These are the activations of a small neural network, seen along a few directions. Each row is one input.
Each table varies a few parts of the input and shows all the possible inputs, shuffled.
Descriptions start from the smaller parts, as in this example, which fits no table here: one of 5 places around a ring, together with either a single point or one of 11 places along a line or (one of 2 separate values, together with one of 6 places along a line).
Shared parts are said once, and a part with two or three values counts as separate values.

Other details of the inputs vary at random and push rows far along two fixed directions, the same in every table; ignore that.
To show where, the next rows are all for the same input, with only those details redrawn:
[-3 -4  0  2 -5  1  2  7 -4 -2 -1  4]
[-4 -3  0  2 -5  1  2  7 -3 -2 -1  4]
[ 11  10 -18   4  11  25  -1 -23  31  -5 -19   7]
[-4 -3  0  2 -6  1  2  7 -3 -2 -1  4]
[  5 -32 -10  10  -4 -47 -12 -24   6 -18 -25 -58]

Rows:
x1: [-1 -4  5 -4 -2  0 -1 -3 -6  6  7  5]
x2: [ 4  2  2 -4 -5 -2 -3  6 -6 -3  2  4]
x3: [ -2   1  15  -4  -2  18   7  12  -3  11   0 -19]
x4: [-4  1  5  5 -6  1  1 -2 -7  4  2  3]
x5: [-1 -8  0 -7 -1  0  0  5 -2  1  4  6]
x6: [-7  4  6  6  0 -2  1  1 -5  1  5  1]
x7: [ 0 -8 -1 -6  0 -2  7  6 -1  1  4  5]
x8: [-8  3  1  2  1 -1  2  5 -6 -7  2  2]
x9: [  7  19 -18   9  18  23  -2 -28  29   1 -14   3]
x10: [-2 -7  4 -2 -2 -1 -1  1 -2  8  6  5]
x11: [-5  0 -5 -7  5 -2  0  6 -6  0  7  2]
x12: [ -2   0  11  -8  -2  19   7  17  -2   3  -3 -18]
x13: [ 21  15 -12   4  14  19   0 -24  35   3 -13   7]
x14: [ 4  4  6  0 -6 -3 -3  1 -5  5  5  3]
x15: [  4 -30  -9   1   7 -50 -14 -28   5 -20 -17 -58]
x16: [-2 -3  0  2 -4 -1  8  8 -2 -2 -1  4]
x17: [ 0  6  2 -4  1 -4 -2  7 -3 -5  5  2]
x18: [-5  1  0 -2  5 -3 -1  1 -6  7 10  1]
x19: [ 0 -6  3 -2  0 -3  6  2  0  8  7  5]
x20: [-4 -2  1 -9  2 -1  0  1 -7 -2  4  5]
x21: [ 11  10 -18   4  11  24  -1 -23  31  -5 -19   7]
x22: [ 0  7 -3 -3  2 -4 -3 10 -5 -2  5  1]
x23: [-3 -1  6 -4  2 -2 -1 -3 -7  5  7  4]
x24: [-4 -2  4  6 -6  0  2  2 -3  6  2  4]
x25: [-7  4 -4  2  1  0  1  7 -7 -3  2  1]
x26: [ 3  0  1 -3 -5 -2 -2  9 -1  0  2  4]
x27: [ 0  7  7  1  1 -5 -3  3 -3  2  8  1]
x28: [-2 -2  4  7 -4 -2  8  4 -2  5  2  3]
x29: [ 20  13 -16   0  13  19   1 -19  33  -4 -16   7]
x30: [ 1  7  2  2  2 -4 -4  6 -5  5  8  0]
x31: [ 4  1  5  1 -5 -3 -3  5 -1  7  5  4]
x32: [-1 -5  0 -8 -2  0 -1  1 -7 -1  4  5]
x33: [-3  0  1  0 -6  1  2  3 -8 -4 -1  4]
x34: [-6  2  2  0 -2  0  2  3 -8 -5 -1  3]
x35: [ 3  6  7  0 -1 -4 -4  1 -6  4  5  3]
x36: [-5 -1  5 -2  5 -3 -1 -1 -4  3 10  3]
x37: [-5  3  6  5 -2 -1  1 -1 -8  2  2  3]
x38: [ 2  5  3 -5 -2 -3 -3  5 -6 -4  2  4]
Q: The inputs of x29 and x13 match in every part but one. If x16 is changed in the same way as x29 into x13, which row does it become?
A: x28
Q: Describe the family of inputs behind these rows.
A: one of 2 separate values, together with either a single point or (one of 3 separate values, together with one of 6 places along a line)
Q: Change only the choice among 3 separate values in x31. List by row number the other rows that result.
A: x10, x24
Q: Change only the choice among 3 separate values in x38. List by row number the other rows that result.
A: x20, x34

Rows:
x39: [ 9 18 -6 -2  6 27  3  3 16  5 -5  7]
x40: [ -7  13 -12   0  11  22  -1 -12   7  -5  -3  19]
x41: [ -7 -23   0   0  -6 -54 -13  -2 -20 -22  -6 -44]
x42: [  3  13 -12   9   2  14   2  -7  16  -1  -4  26]
x43: [-10  -6  21   3 -20  -2   9  33 -22  12  13   7]
x44: [  7  16 -15   0   7  14  -1  -3  14  -3  -2  23]
x45: [ 19 -15 -11  -5  11 -11  -9 -31  27 -13 -26 -47]
x46: [-12 -10  11   6 -19 -18   4  28 -25   3  15  21]
x47: [ -2 -34  12   3 -16 -40   1  -1 -14  -4  -9 -48]
x48: [ -8  -5  18 -12  -8   0   7  36 -22   5  17   1]
x49: [-17   1  21   2 -14   1  10  29 -29   5  12   1]
x50: [  3  21 -13   0   6  17  -5  -6   9  -7  -6  21]
x51: [  5   7 -10   4   6  17   6  -9  13  -1  -5  27]
x52: [ 19 -12 -23   5   8 -26 -14 -33  25 -16 -28 -30]
x53: [ 11  22   2  -9  20  13  -9 -16  12  10  15  16]
x54: [ -7 -10   8  -8 -18 -15   1  28 -27   0  17  18]
x55: [-10  -8   9 -10  -8 -16   2  29 -25  -3  18  15]
x56: [ 1 19  0  9  1 30  3 -4 13  3 -8  8]
x57: [-13 -27   8   4  -6 -36  -6  -2 -20  -8  -7 -58]
x58: [  0   1 -12  -5   8  22   2 -12  12   0  -2  24]
x59: [-11   4  17  -3 -14   0   3  35 -30   4  14  -2]
x60: [ 14  -9 -12  15   3 -15  -6 -31  29  -7 -29 -45]
x61: [ 7 16 -4 -7 12 28  5  3 16  0 -1  5]
x62: [ -8 -37   9  -3 -11 -37  -3  -2 -14  -2  -7 -52]
x63: [13 10 -3 -6  3 30  2  0 15  5 -5  9]
x64: [ 20 -10 -13   4   8 -14 -10 -28  27  -8 -30 -46]
x65: [-18  -2  11   4 -14 -13   5  22 -32  -3  14  14]
x66: [-14   4  19  -9  -8   1   5  34 -28   0  16  -4]
x67: [  6   4  -9   0   3  18   5 -12  13  -2  -4  27]
x68: [ 1  5 -3 -3 11 33  6 -4 14  9 -4  7]
x69: [ 13  25   0  -4  14  10 -10 -16  11  15  10  18]
x70: [ 13  -9 -23   1  15 -26 -12 -33  26 -21 -23 -34]
x71: [ 17  -3  -7   8  17 -28 -15 -51  21   2 -12 -35]
x72: [  7   5  -9   5  -2  17   1 -10  15  -1  -5  29]
x73: [-12  -8  21  -1 -15  -1  13  31 -24  11  13   5]
x74: [  0   3 -12  -1  12  20   2  -9  12   0  -2  23]
x75: [-1 10 -5 -2 11 32  7 -3 14  7 -2  5]
x76: [ -3   8 -15   0  12  19   3  -9  12  -1   0  21]
x77: [  2  12 -12   6   6  16   6  -9  13  -2  -3  24]
x78: [  9  22   3   6  10  11  -7 -20  13  16   9  21]
x79: [  8   7 -11 -11   9  18   0  -6  14  -7  -1  24]
x80: [-17  -2  11   9 -18 -15   1  24 -30  -3  14  16]
x81: [-10 -10  22   0 -23  -2   8  30 -23  11  13   6]
x82: [ -7 -25  12  -1   0 -58 -15 -16 -21   7  11 -46]
x83: [-14  -3  19   1 -14  -2  14  32 -24  10  15   3]
Q: Describe the family of inputs behind these rows.
A: one of 5 places around a ring, together with either a single point or (one of 2 separate values, together with one of 4 places along a line)
Q: The inputs of x63 and x45 match in every part but the place on the ring of 5. If x50 is changed in the same way as x63 into x45, which row does it become?
A: x41
Q: The inputs of x40 and x80 match in every part but the place on the ring of 5. If x76 is changed in the same way as x40 into x80, which row does it become?
A: x42
Q: Which other rows agree with x77 in the place on the ring of 5? List them by row number.
A: x47, x49, x51, x65, x67, x71, x73, x83
Q: Change only the choice among 2 separate values in x75. List by row number the other rows that result.
A: x76

Rows:
x84: [ 0  0  1  0 -1 -6 -1  3 -4  0  4  2]
x85: [ 6 12 -5 -3  8 21  0 -6 13  0 -4  8]
x86: [-2 -4 -2  0 -5 -3  2  7 -3 -6 -2  3]
x87: [-2 -3  4 -3  0  0  2  4 -4  2  2 -3]
x88: [-3 -8 -1 -2 -3 -2  3  4 -3 -3  0  3]
x89: [-2 -1  3 -3  0  0 -1  5 -4  1  2 -4]
x90: [  4  12  -7   2   9  17   0 -10  13   0  -3  14]
x91: [  3  12  -7   1   8  17  -1 -11  12   0  -3  14]
x92: [-1 -1  1 -1  0 -6 -1  2 -3  2  5  1]
x93: [-2 -2  2 -2  0 -5  0  0 -4  1  5  2]
x94: [-3 -1  3  2 -2 -1  2  5 -3  1  1 -3]
x95: [ 4 11 -5  1  8 21  2 -7 14  1 -5  9]
x96: [ 11 -19 -10   8   1 -37 -12 -31  13 -12 -22 -45]
x97: [ 4 12 -5  0  8 22  1 -7 13  0 -5  8]
x98: [-2  0  3 -2 -2 -1  0  5 -4 -1  1 -4]
x99: [ 0 -2  2  0 -2 -5 -1  2 -4  2  3  2]
x100: [  5  11  -6   3   6  17   0 -10  14   2  -4  15]
x101: [  6  12  -7  -2  10  16  -1 -10  13   2  -2  14]
x102: [-2 -1  1 -3  0 -5 -3  2 -5  0  5  1]
x103: [-1 -3  2 -1 -1 -5  0  1 -3  2  5  2]
x104: [ 0  0  1 -1  0 -6 -1  2 -5  0  4  2]
x105: [-1  0  1 -2 -1 -5 -3  2 -5 -1  4  1]
x106: [-1  0  1  1 -2 -6 -1  3 -3  0  4  2]
x107: [-3  0  1  1 -1 -5 -2  1 -5 -1  3  1]
x108: [-4 -1  3  0 -2  0  2  4 -5  1  1 -4]
x109: [ 6  8 -3 -1  6 22  3 -8 15  4 -5  9]
x110: [-3 -1  3  2 -3  0  2  4 -3  2  1 -4]
x111: [-2 -1  1  3 -1 -6  0  2 -4  1  3  2]
x112: [ 0 -3  4 -1 -3  0  1  5 -3  3  1 -3]
x113: [-2 -5 -2 -2 -3 -3  1  6 -3 -3  0  2]
x114: [-1  0  3 -2 -1 -1  1  5 -4  0  2 -4]
x115: [-1 -4 -2 -1 -4 -3  1  6 -3 -5 -1  2]
x116: [-3 -2  4  2 -5  0  2  4 -3  3  0 -3]
x117: [ 0 -1  3 -1 -2 -1  1  6 -3  1  2 -4]
x118: [-1  0  3 -1 -2 -1  1  5 -4  0  1 -4]
x119: [-2 -2  2 -3  0 -5 -1  0 -5  1  5  2]
x120: [ 16  -8 -16   9  10 -10  -9 -40  31 -11 -30 -39]
x121: [-4 -1  3  0 -2  1  1  4 -5  0  1 -4]
x122: [-1 -3  4 -1 -1  0  2  4 -2  3  3 -4]
x123: [-2 -3  4 -3  0  0  1  3 -4  1  3 -4]
x124: [ 0 -1  4  1 -5 -1  2  5 -3  1  0 -3]
x125: [-1  0  3  0 -3 -1  2  6 -3  1  1 -3]
x126: [-3 -1  1  2 -2 -5  0  1 -4  1  3  2]
x127: [-4 -4 -2  2 -5 -3  2  6 -4 -5 -2  2]
x128: [-2 -1  3 -3  0 -1  1  5 -4  2  2 -4]
x129: [ 6 11 -6 -1  8 21  1 -6 15  3 -4  8]
x130: [-2 -2  2  3 -4 -5  0  0 -4  2  2  2]
x131: [-1  1  1 -1 -1 -6 -2  2 -5 -2  4  2]
x132: [-4 -5 -3  2 -5 -2  3  5 -4 -4 -2  2]
x133: [-1  1  1  0 -1 -6 -1  2 -4 -1  3  2]
x134: [ 0 -4  3  0 -3 -5  0  0 -4  3  4  3]
x135: [-3 -1  1  1 -1 -5  0  1 -5  1  3  2]
x136: [ 1 -1  2  1 -3 -5 -1  2 -4  1  3  2]
x137: [ 1 -2  4  0 -4  0  1  5 -3  2  1 -3]
Q: The inputs of x119 and x131 match in every part but one. If x103 is changed in the same way as x119 into x131, which row does it become?
A: x106
Q: The inputs of x96 and x130 match in every part but one. If x125 is changed in the same way as x96 into x130, which row does it become?
A: x110
Q: Describe the family of inputs behind these rows.
A: one of 6 places along a line, together with either a single point or (one of 2 separate values, together with one of 4 places along a line)
Q: Change only the choice among 2 separate values in x104. List by row number the other rows that result.
A: x114
